Here are a small network's activations along a few directions, averaged over the inputs that share one value of a field.
Values that are neighbours, or in one group, have similar rows; names and order tell nothing.
(in the rows, 500 means zero)
Random noise pushes rows far along 3 fixed directions. That doesn't count. These rows show it; they differ only by the noise:
[578 574 609 494 453 533 578 446 527 444 489 393 528 456 558 479]
[474 409 285 526 304 558 576 412 471 511 504 633 572 518 365 686]
[553 543 489 396 366 521 748 268 394 301 527 412 638 616 410 579]
[486 438 393 476 334 548 584 381 439 441 491 560 579 532 385 633]
[462 411 553 516 405 560 364 523 495 523 419 560 481 397 477 540]


Values of SINEP:
kodu: [295 228 358 466 539 608 358 584 414 397 454 684 382 631 323 615]
zupal: [402 452 556 376 634 512 576 434 351 344 513 475 452 649 471 436]
lib: [483 474 662 412 383 392 333 455 372 454 415 497 560 441 453 445]
rik: [573 569 187 567 566 526 788 442 452 439 692 486 507 717 460 569]
nuf: [251 298 524 342 580 387 229 471 308 512 395 677 501 546 361 498]
lini: [399 392 355 448 456 332 340 559 459 720 418 635 554 489 396 549]
zerud: [547 532 509 569 534 618 531 562 547 456 551 578 435 503 576 469]
sus: [682 615 394 672 440 525 577 603 729 636 578 453 496 386 662 537]
kimat: [287 348 638 477 576 437  94 585 474 623 379 608 473 393 344 467]
The values of SINEP form 3 separate groups.
Which other values are in the same group as rik? Give them in the order they are listed. -> kodu, zupal, zerud
Which other values are in the same group as kimat? Give them in the order they are listed. -> nuf, lini

Values of VAS:
nim: [456 456 592 509 469 386 273 581 469 675 439 493 475 365 500 429]
donu: [455 359 169 564 408 578 613 469 405 434 575 660 534 639 370 670]
toza: [504 552 715 430 693 440 445 554 505 444 483 343 463 461 594 356]
teg: [626 615 435 653 513 476 472 643 729 762 532 513 483 312 664 511]
savaz: [382 450 649 542 678 517 254 714 603 580 413 537 320 416 571 345]
sabu: [563 465 438 568 337 563 511 496 497 471 514 553 543 429 503 575]
sor: [355 346 633 505 395 498 106 576 452 653 365 654 440 340 394 488]
mav: [468 420 488 487 427 649 498 471 502 421 442 597 433 529 490 593]
til: [492 555 594 485 690 477 459 558 551 523 484 442 455 516 582 412]
The values of VAS form 3 separate groups.
Which other values are in the same group as savaz? Give them in the order they are listed. -> donu, toza, til
Which other values are in the same group as nim? Give them in the order they are listed. -> teg, sor
